These are the activations of a small network on made-up records, seen along a few directions, one row for each record.
Each row is followed by the record's values for the fields TANO, DES, TAZ, TIR, ZOFIP, VOBEP.
The largest differences between rows may come from other fields.
Random noise pushes rows far along 23 fixed directions. That doesn't count. These rows show it; they differ only by the noise:
-148 -21 97 -534 118 347 -123 366 -437 -32 -196 -51 226 -471 -63 103 -19 -143 -35 -500 52 8 174 469 -51 124 -126 49 -26 -346 504 280 -351 248 -9 78 -179 454 105 -256 387 104 148 203
-111 45 14 -21 -4 -559 243 -33 -612 -338 -372 38 81 493 13 -56 -199 -248 28 291 -332 183 -92 -336 94 -406 -83 -32 -145 43 69 660 -403 42 -43 -75 -71 -556 -225 182 -247 -768 221 780
-286 112 -682 -242 -293 80 -710 -113 -668 157 -176 -418 -34 -290 -113 302 -756 623 -110 68 408 -257 -42 295 -179 91 -307 433 -311 238 459 608 81 369 324 2 -289 -133 181 -318 76 775 -25 322
-178 -109 300 -28 29 -423 118 26 -7 -105 43 263 -30 -6 -218 154 -67 255 -288 98 -119 -191 136 318 154 197 -302 100 -240 92 24 -155 -336 -187 131 436 369 -233 -49 -120 -284 -199 174 -163
24 362 -31 -9 -171 134 -95 -141 -158 -234 -424 -380 -174 -310 159 217 -128 -132 533 59 -310 45 -357 -227 -192 231 527 -290 -322 -117 253 506 258 118 421 -465 118 -312 243 581 125 -92 -84 -152
90 -169 -477 -475 127 518 -291 -247 -303 -172 -20 -382 -309 -915 -61 28 -165 -458 433 38 -230 485 -183 -38 -64 333 -62 293 -489 56 251 -469 -400 359 184 174 293 286 338 -79 138 -266 106 -63
194 225 43 -353 -268 177 -125 -425 1 10 45 307 -285 -180 -294 95 224 -826 497 -150 -178 435 45 -106 20 -259 358 127 -375 143 -17 -125 174 -131 -131 75 181 -235 -55 50 -119 -608 10 -27
-11 176 -156 -60 -220 -13 -293 418 -149 -13 -279 -369 -3 -88 -36 -92 -163 -355 13 84 191 380 -149 252 -101 17 179 111 30 33 68 348 -73 127 14 -472 -2 50 -26 295 314 164 -266 -162
47 232 492 403 -496 -108 293 275 49 64 414 41 -256 656 -553 -90 167 -371 -319 -53 0 346 26 153 252 -495 28 -189 21 87 -209 -342 453 -411 -315 -45 372 -320 -210 266 -168 -227 -196 366
-198 316 210 -114 -94 -465 169 -50 247 -271 -108 112 417 98 390 574 -401 -32 -126 199 271 21 -223 106 286 -285 141 382 -313 -158 5 135 -476 -288 352 69 165 125 -42 -92 85 46 -54 -585
-248 145 151 -262 39 111 76 -6 -84 469 -45 76 243 -68 105 3 322 -150 -159 -154 -377 -30 -79 -346 -185 -110 -422 -195 17 -474 -29 92 70 279 -178 316 -256 244 64 -4 66 73 122 520
-287 756 193 195 -198 161 279 -5 -925 -141 -132 -96 -466 549 -3 276 85 161 -164 -549 -110 145 -76 -182 147 -221 116 67 -222 -418 54 539 317 57 -80 -51 -68 -520 -273 -81 -227 31 454 519
236 -208 -164 193 -229 -419 -134 -217 334 -403 -83 351 -165 -97 -1 -121 180 8 -261 51 392 0 -47 640 289 -241 429 -92 -212 -18 264 -182 -166 93 -107 -421 316 -38 169 8 261 142 31 -270
298 -140 -334 -350 152 237 235 -219 256 401 418 176 83 23 -79 252 -18 93 -230 182 91 -498 297 58 186 366 -205 260 -319 649 197 -364 -48 -27 44 193 150 158 580 -346 -29 -695 48 11
53 -395 -416 157 524 564 -398 -126 -171 -410 15 -114 -132 -300 -20 -135 -196 270 134 -268 142 -130 184 183 23 253 379 -172 28 440 338 -263 -44 105 30 -73 106 -107 295 265 139 -63 24 -92
332 -17 -81 -290 -642 271 -502 -1 -80 296 203 -84 -25 27 -834 -41 -48 337 103 -108 725 145 -170 550 85 -109 -480 310 -335 133 402 -34 -7 -362 -186 -51 113 453 -33 -571 96 101 -90 -74
-200 185 82 345 107 340 0 54 87 -102 184 67 320 428 152 332 -530 90 249 337 31 411 -474 49 -45 -350 -209 186 -80 286 581 -98 -278 -178 232 513 -118 -47 -9 -9 -554 -724 -308 491
191 -83 390 -126 -149 -79 268 77 268 364 -234 592 45 197 -250 3 510 33 93 -290 79 -354 -81 375 108 227 -156 -123 -4 -223 257 267 220 -276 147 50 116 64 112 -287 12 -206 -60 -202
-117 -51 87 494 182 154 3 -326 81 -111 -81 338 -71 349 31 -135 234 110 305 -150 -152 83 -288 -114 50 -194 268 -420 103 -71 172 -173 315 -189 29 285 314 -285 -37 361 -323 -116 -190 146
-254 -517 86 -95 439 -418 -284 280 255 91 -230 -91 618 -559 69 55 -75 159 -280 11 -102 -218 -202 75 73 367 -25 -162 186 -339 -195 -173 -515 94 59 6 60 725 203 255 543 598 -230 -829
-412 -23 246 182 -174 -651 -105 260 -214 -254 -195 -144 -202 -62 -226 206 -422 397 -55 350 -501 -415 40 411 -160 103 -19 -500 86 360 145 730 76 -127 261 -253 58 -584 43 654 -90 234 -387 180
-335 50 -61 90 -42 -119 -359 -103 114 -66 -468 428 320 110 305 -203 -45 -631 -13 -96 24 425 91 -18 17 -464 199 100 155 -146 215 202 -163 225 5 281 -177 -333 -362 -34 -50 35 -103 429
-46 -97 174 225 146 -40 -164 496 -51 22 51 -114 -97 236 -217 -300 36 319 -160 201 -98 282 -126 89 -240 55 -596 -40 272 141 -132 76 -436 -21 -368 -55 -380 26 -299 82 -204 -332 43 141
177 92 393 227 281 228 338 84 -444 -717 46 -321 -387 357 -275 -28 -80 -201 309 -398 -145 200 166 -600 74 -327 389 -276 140 159 -635 -37 207 -770 -138 -158 257 -603 -351 618 -200 -279 248 -144
146 161 239 32 -177 651 165 215 296 -677 -148 -148 -267 -205 202 -87 129 187 -385 -502 411 1 285 325 83 -312 -373 -174 57 -238 435 -31 -298 -382 -22 -123 -26 47 -60 -415 220 504 440 378

-40 97 231 -33 -19 -67 28 301 -261 49 58 -395 147 152 -391 -20 151 -230 -549 -74 30 207 -160 -205 212 -104 -169 -50 -232 -48 -342 -77 5 -239 -275 -179 394 79 139 467 235 -73 162 -99 -> <TANO:povap DES:daba TAZ:seb TIR:kibuk ZOFIP:tus VOBEP:lonof>
227 384 406 -221 -63 286 147 -84 162 126 -322 253 561 320 -1 -25 493 169 -36 -271 64 -160 172 -314 159 285 -1 -131 -238 -230 505 420 -378 -155 -211 -59 -135 167 -87 -385 -13 -924 515 107 -> <TANO:povap DES:daba TAZ:seb TIR:kibuk ZOFIP:bafo VOBEP:kuli>
-46 -8 105 179 112 -348 -103 -73 -14 -365 91 5 -46 -291 -261 416 -333 -170 -121 193 -525 359 107 -186 1 -65 150 81 10 346 -162 -320 -608 -338 -260 491 123 -150 -286 -29 -729 -252 58 25 -> <TANO:pon DES:tagor TAZ:dapo TIR:fuli ZOFIP:bafo VOBEP:lonof>
270 -527 -126 -357 21 -51 327 -360 -483 -515 -23 84 -725 -510 -500 205 -75 125 392 -110 -280 -140 -178 225 313 25 -489 104 -305 90 231 -32 -373 -418 165 117 311 96 206 -588 -129 -110 189 139 -> <TANO:povap DES:vas TAZ:fufon TIR:fuli ZOFIP:dok VOBEP:lonof>
-139 238 75 -23 -100 230 -357 -32 298 -123 -198 -69 -37 -138 121 -415 588 -220 -594 -324 28 283 268 -154 30 -420 -108 -294 32 -96 -174 85 -157 -14 -627 -339 -80 -66 -162 269 351 224 329 224 -> <TANO:povap DES:daba TAZ:dapo TIR:fuli ZOFIP:bafo VOBEP:lonof>
-526 407 53 -186 82 504 -41 382 -444 -134 584 -632 80 279 437 -166 -586 530 83 -54 69 -97 698 132 108 232 -101 88 155 146 21 116 -243 505 71 -401 -567 180 -374 -120 662 -178 -7 275 -> <TANO:pon DES:tagor TAZ:dapo TIR:fuli ZOFIP:tus VOBEP:kuli>
-664 39 -110 -69 52 38 -313 -471 -420 70 128 324 -98 -212 108 -84 243 -169 86 -114 -457 418 -312 72 282 -259 -9 -86 -337 -379 354 -134 -116 792 -211 23 -114 238 96 52 375 -255 -42 528 -> <TANO:povap DES:daba TAZ:fufon TIR:fuli ZOFIP:tus VOBEP:kuli>
552 360 -487 242 -154 307 -22 -271 390 -322 -519 -327 161 -304 402 180 -90 506 299 211 -162 -198 76 -363 -312 508 561 -452 179 11 868 327 -347 32 23 -222 -211 153 69 -409 -467 24 109 406 -> <TANO:pon DES:tagor TAZ:seb TIR:kibuk ZOFIP:tus VOBEP:lonof>
640 65 -173 -509 -76 -18 -469 437 331 -22 -77 -325 203 -361 -442 -39 116 -111 -407 333 646 10 247 370 -540 28 -109 58 -99 735 -4 274 -383 -538 -552 -373 154 143 224 442 -49 -122 139 -506 -> <TANO:pon DES:kovo TAZ:seb TIR:kibuk ZOFIP:dok VOBEP:lonof>
108 -284 -192 -33 221 -485 10 -405 202 -379 225 227 174 15 63 -137 66 93 -300 289 37 -122 415 -92 121 -421 185 -179 135 358 -327 -353 -413 -248 -497 183 305 22 -85 159 -130 42 92 7 -> <TANO:povap DES:daba TAZ:seb TIR:kibuk ZOFIP:tus VOBEP:kuli>
-46 -247 65 770 66 -51 -82 -311 99 -164 197 29 200 270 -2 -134 -307 395 -334 -80 48 -39 60 -395 351 144 306 68 -282 -250 29 -850 177 434 239 380 109 -503 -112 -166 -231 -178 462 187 -> <TANO:povap DES:kovo TAZ:dapo TIR:fuli ZOFIP:bafo VOBEP:lonof>
-251 188 -219 -127 264 -114 -69 -155 -280 -175 2 -220 121 116 403 -191 16 -86 -265 272 29 333 -145 -418 -170 -410 -283 99 -258 -90 -241 -27 -327 247 -222 142 71 -181 -46 455 -63 -192 372 259 -> <TANO:povap DES:vas TAZ:seb TIR:kibuk ZOFIP:dok VOBEP:lonof>
166 420 446 15 -384 -147 599 -306 527 -269 -206 27 266 179 524 56 49 220 123 10 -20 -277 281 -432 38 -125 42 -244 -98 -592 71 15 16 -207 370 201 147 -262 -295 -409 -256 -7 433 238 -> <TANO:pon DES:febet TAZ:seb TIR:kibuk ZOFIP:tus VOBEP:kuli>
-17 33 -681 173 -123 -186 -370 -497 -75 -274 -322 -367 -159 -189 217 361 -551 92 -39 179 39 16 -232 -395 224 -234 336 301 -185 373 -140 269 -44 -123 249 -264 27 -279 90 -36 -67 510 -106 -160 -> <TANO:povap DES:meku TAZ:dapo TIR:fuli ZOFIP:bafo VOBEP:lonof>
185 -21 -7 -90 -195 297 87 -6 -249 -463 -193 8 -515 -359 -143 23 184 -225 150 -453 188 400 -114 466 286 -147 87 180 -103 -241 288 37 -277 -200 -28 -238 193 264 -37 -486 216 213 119 -36 -> <TANO:pon DES:daba TAZ:fufon TIR:fuli ZOFIP:bafo VOBEP:lonof>
565 -146 416 -110 -493 161 141 438 110 368 -135 -333 168 -158 -775 181 -132 126 36 4 28 -486 -243 -1 -189 420 -363 -230 -288 4 374 389 537 -269 391 -326 -128 -102 495 -2 23 -335 47 179 -> <TANO:povap DES:vas TAZ:fufon TIR:fuli ZOFIP:dok VOBEP:lonof>
-136 314 326 -164 24 25 -94 190 -189 270 -242 51 868 3 -169 283 189 -362 -733 -490 -7 70 62 -428 234 75 207 50 -275 -557 290 79 -264 161 -331 210 -121 369 49 -180 217 -168 494 235 -> <TANO:povap DES:tagor TAZ:fufon TIR:kore ZOFIP:tus VOBEP:lonof>
115 -91 -162 237 8 -93 189 -288 -287 -76 -131 20 -294 323 -165 203 -117 -45 322 -127 -312 -32 -245 -553 249 -235 114 -40 221 83 -185 315 129 -297 -44 -174 -260 -91 -151 -205 -172 41 -177 164 -> <TANO:povap DES:kovo TAZ:seb TIR:kibuk ZOFIP:bafo VOBEP:lonof>
360 -213 -243 -315 386 358 169 388 -81 -517 69 -27 -393 -232 65 -97 12 -314 -21 111 444 -35 137 645 -501 -334 -179 -39 61 566 121 97 69 -252 -51 -114 199 -314 422 617 -86 -78 91 131 -> <TANO:pon DES:vas TAZ:fufon TIR:fuli ZOFIP:dok VOBEP:lonof>
0 -177 223 108 100 240 394 74 -307 -492 112 247 -539 241 47 -30 -68 -137 622 -165 36 76 -273 494 -109 -678 9 -254 256 54 141 356 459 -245 225 -246 -167 -331 110 358 31 -68 -318 436 -> <TANO:povap DES:daba TAZ:fufon TIR:fuli ZOFIP:dok VOBEP:lonof>
-74 -334 18 101 644 552 -517 106 412 89 -659 56 585 74 262 -206 -53 122 637 -23 327 -10 -589 -479 -203 316 -200 8 232 169 24 530 -67 -398 482 -178 -374 143 70 428 336 -178 -322 -833 -> <TANO:pon DES:febet TAZ:fufon TIR:fuli ZOFIP:tus VOBEP:kuli>
161 -273 198 168 208 296 -255 140 194 607 196 90 560 -32 -263 251 -142 278 -163 -113 265 -259 -397 -395 -272 52 -320 137 -44 -190 -93 -236 495 75 128 372 -562 153 312 -99 -151 186 125 -63 -> <TANO:povap DES:vas TAZ:fufon TIR:fuli ZOFIP:bafo VOBEP:kuli>
38 458 255 -32 -113 -26 206 761 -410 29 439 -339 -293 326 -418 308 -16 -13 -255 156 233 169 -15 655 -172 -70 154 50 44 571 -224 328 278 -466 -330 -440 302 -48 158 729 -83 -212 -372 -311 -> <TANO:pon DES:daba TAZ:fufon TIR:fuli ZOFIP:tus VOBEP:kuli>
26 155 -316 -220 592 413 28 465 -357 430 -364 -36 -109 10 139 23 180 -221 68 -217 -188 -228 254 -321 -320 792 85 191 422 430 -178 650 122 103 -30 -170 -447 -59 120 123 6 -156 -26 -255 -> <TANO:povap DES:vas TAZ:fufon TIR:fuli ZOFIP:bafo VOBEP:kuli>
48 460 13 -329 -51 -267 42 37 -161 42 184 -24 167 -281 364 600 -136 453 -18 194 289 -130 -475 236 -684 -447 -42 129 -288 -521 11 415 126 390 -44 -89 -603 251 306 190 -126 413 247 -66 -> <TANO:povap DES:tagor TAZ:dapo TIR:fuli ZOFIP:dok VOBEP:lonof>
-18 -158 493 15 152 -100 -76 -185 -341 -750 231 220 -443 -247 -355 -53 101 142 134 -400 16 286 203 187 -5 -364 -1 -26 -192 -194 -374 -435 -212 -327 -265 353 244 -330 -441 41 -317 -14 585 -278 -> <TANO:pon DES:febet TAZ:seb TIR:kibuk ZOFIP:tus VOBEP:kuli>
-326 88 383 -89 -324 366 116 72 -5 7 -305 -175 28 -227 -39 -110 147 -519 -122 -267 -424 -13 54 -295 19 -93 -306 -480 -65 -387 300 130 339 0 261 171 163 -191 86 155 275 355 19 831 -> <TANO:pon DES:meku TAZ:fufon TIR:kore ZOFIP:tus VOBEP:lonof>
152 -220 -68 259 234 -70 222 -106 -13 -460 -195 98 -196 -107 207 -194 17 212 92 -37 204 74 -73 -43 -40 48 -7 91 -5 -270 -47 -347 -94 -31 285 319 339 -388 -78 -157 -403 192 360 -59 -> <TANO:povap DES:tagor TAZ:dapo TIR:fuli ZOFIP:bafo VOBEP:kuli>
-75 -86 300 -113 -55 196 353 -195 229 184 311 95 91 128 2 -180 121 147 33 -192 -199 -178 302 -333 278 66 -505 -73 98 -350 -109 -547 -105 -99 -24 484 24 353 -278 -606 54 6 163 251 -> <TANO:povap DES:vas TAZ:fufon TIR:fuli ZOFIP:dok VOBEP:lonof>
346 -147 -33 -174 276 -124 561 360 -353 -148 275 -22 -674 -319 -109 18 121 -218 250 241 -567 76 167 333 -514 274 -24 -108 203 163 -179 -136 -51 229 -157 106 -9 -152 112 195 -507 -437 116 258 -> <TANO:pon DES:vas TAZ:dapo TIR:fuli ZOFIP:bafo VOBEP:lonof>
253 -360 -36 298 210 174 79 137 -25 67 -252 -268 242 -124 64 88 -526 -62 127 -31 -13 -342 8 -520 -88 570 229 193 16 27 -151 -132 428 140 749 161 -197 -517 168 -57 -139 -16 140 -103 -> <TANO:pon DES:tagor TAZ:fufon TIR:fuli ZOFIP:dok VOBEP:lonof>
423 410 -251 -328 -314 110 284 375 -389 -70 -364 -481 155 -307 -115 201 -137 -526 -109 52 218 215 234 133 -270 313 346 172 -126 -50 393 69 -9 -131 175 390 807 -57 109 -67 -462 207 124 271 -> <TANO:pon DES:vas TAZ:seb TIR:kibuk ZOFIP:tus VOBEP:kuli>

Which values does each new row have?
-155 545 -206 163 -459 -149 -97 -373 -19 -250 392 -130 -99 239 42 504 -112 -97 -555 144 145 429 -344 27 511 -836 140 177 -394 21 212 -154 -381 -95 -508 -318 59 462 21 -165 205 236 -109 208 -> <TANO:povap DES:kovo TAZ:seb TIR:kibuk ZOFIP:dok VOBEP:lonof>
-466 264 -247 -168 -308 169 224 -698 209 -2 -120 385 -342 223 513 -244 197 -310 147 163 -230 338 244 -61 398 -268 -553 318 -93 115 223 -175 -341 -128 209 750 529 -198 -378 -692 -302 -35 -142 675 -> <TANO:povap DES:daba TAZ:fufon TIR:fuli ZOFIP:bafo VOBEP:lonof>
-190 382 430 -116 -230 -114 -283 278 641 282 148 291 31 -258 -223 242 303 75 -650 248 -72 -85 222 437 -461 -88 -483 -184 -97 374 117 145 -29 -229 -408 186 -149 -193 118 294 -315 9 27 21 -> <TANO:pon DES:febet TAZ:seb TIR:kibuk ZOFIP:bafo VOBEP:kuli>
-535 -416 11 -412 402 -140 -88 371 -535 -113 -146 -18 335 106 -32 -355 -240 -7 -68 -170 249 -4 222 353 190 -30 -431 204 98 -52 6 158 -377 61 157 264 212 58 -163 55 361 34 -44 10 -> <TANO:povap DES:meku TAZ:fufon TIR:kore ZOFIP:tus VOBEP:lonof>
-206 608 71 44 -242 515 -333 -363 -60 36 338 -38 -52 224 53 -173 61 287 506 51 175 198 170 -49 -419 -278 200 -224 -93 127 116 -90 472 -98 -116 311 157 -278 -317 380 -333 31 -82 245 -> <TANO:pon DES:daba TAZ:fufon TIR:fuli ZOFIP:bafo VOBEP:kuli>
235 191 -160 249 -554 -295 205 231 -100 427 273 -482 -85 358 -223 251 -348 -273 -73 272 264 266 -502 -127 205 -198 170 402 -68 -70 -454 -124 580 -6 162 -418 88 149 152 -16 150 323 -434 -237 -> <TANO:povap DES:febet TAZ:seb TIR:kibuk ZOFIP:tus VOBEP:kuli>
-387 431 -204 11 -216 59 -709 -256 225 -323 -131 -28 -22 45 84 -38 -287 -105 -250 -51 168 266 542 98 463 69 437 333 -275 635 186 167 -486 -13 -118 -361 41 -381 -376 -114 259 -349 22 -341 -> <TANO:povap DES:meku TAZ:fufon TIR:kore ZOFIP:tus VOBEP:lonof>
-166 448 -211 323 -126 59 201 -30 422 -17 34 -96 -632 -51 255 378 120 -327 -528 262 -550 172 -64 -316 252 -8 -56 -38 32 493 -80 38 -161 -96 -251 -475 -207 -64 247 -4 8 -13 -190 152 -> <TANO:pon DES:febet TAZ:fufon TIR:fuli ZOFIP:bafo VOBEP:kuli>
193 -71 0 -158 70 -293 30 7 -179 -125 -56 72 6 -69 -107 95 -301 -169 50 50 36 50 233 -331 -348 -281 -99 262 127 63 -428 122 -51 -130 -74 282 -396 -397 -299 -233 -479 26 363 194 -> <TANO:pon DES:febet TAZ:fufon TIR:kore ZOFIP:tus VOBEP:lonof>
319 -634 -220 -5 134 -9 6 -93 291 -39 90 543 -475 -140 -289 -42 160 109 170 113 692 -78 -603 820 -118 -313 -531 250 -149 241 34 -332 317 -450 285 268 474 -37 485 41 -204 333 -256 -540 -> <TANO:pon DES:vas TAZ:fufon TIR:fuli ZOFIP:dok VOBEP:lonof>
-501 111 22 -159 -252 63 -529 50 -198 162 -216 -147 200 115 -252 -142 -172 -159 -522 -204 270 -6 324 28 395 162 -343 318 -305 137 43 80 -98 -97 110 232 366 -172 -250 -70 362 350 81 -87 -> <TANO:pon DES:vas TAZ:fufon TIR:fuli ZOFIP:dok VOBEP:lonof>
-347 269 -174 381 -33 116 -516 -393 38 31 -200 -91 -359 10 49 3 62 80 -166 141 -294 368 -314 -423 176 261 -111 244 -382 279 -2 23 -160 138 -23 -26 -33 -401 -81 79 -140 -276 106 -111 -> <TANO:povap DES:daba TAZ:seb TIR:kibuk ZOFIP:dok VOBEP:lonof>
-147 -37 63 565 449 -83 -63 393 -347 623 187 81 352 310 -224 194 -44 505 -219 -341 -263 -410 104 91 -37 779 740 -208 502 -105 21 -111 496 423 -149 143 -241 189 28 127 -199 146 -283 -271 -> <TANO:povap DES:vas TAZ:fufon TIR:fuli ZOFIP:dok VOBEP:lonof>
-128 83 501 180 -58 -93 -228 194 520 42 76 -146 -132 -351 -59 119 -257 178 395 300 -440 51 37 -8 -295 548 2 10 123 296 -381 -47 -13 -206 337 -15 -181 -263 -273 250 -221 -163 -265 -735 -> <TANO:povap DES:daba TAZ:fufon TIR:fuli ZOFIP:bafo VOBEP:lonof>
139 -284 -177 333 161 113 164 377 256 -458 -151 -456 23 49 301 -340 -408 310 -32 413 115 -33 105 -48 -261 126 -298 -151 430 294 95 -105 -301 -177 260 94 57 -173 -93 69 -295 199 -60 337 -> <TANO:povap DES:meku TAZ:fufon TIR:kore ZOFIP:tus VOBEP:lonof>
-83 66 154 231 61 -298 -71 348 -533 42 77 -848 521 545 -337 326 -609 365 -265 320 34 -217 -395 -680 217 54 63 -32 -250 307 -428 469 99 -327 72 -627 -39 -59 182 732 365 -263 -109 -313 -> <TANO:pon DES:febet TAZ:seb TIR:kibuk ZOFIP:tus VOBEP:kuli>
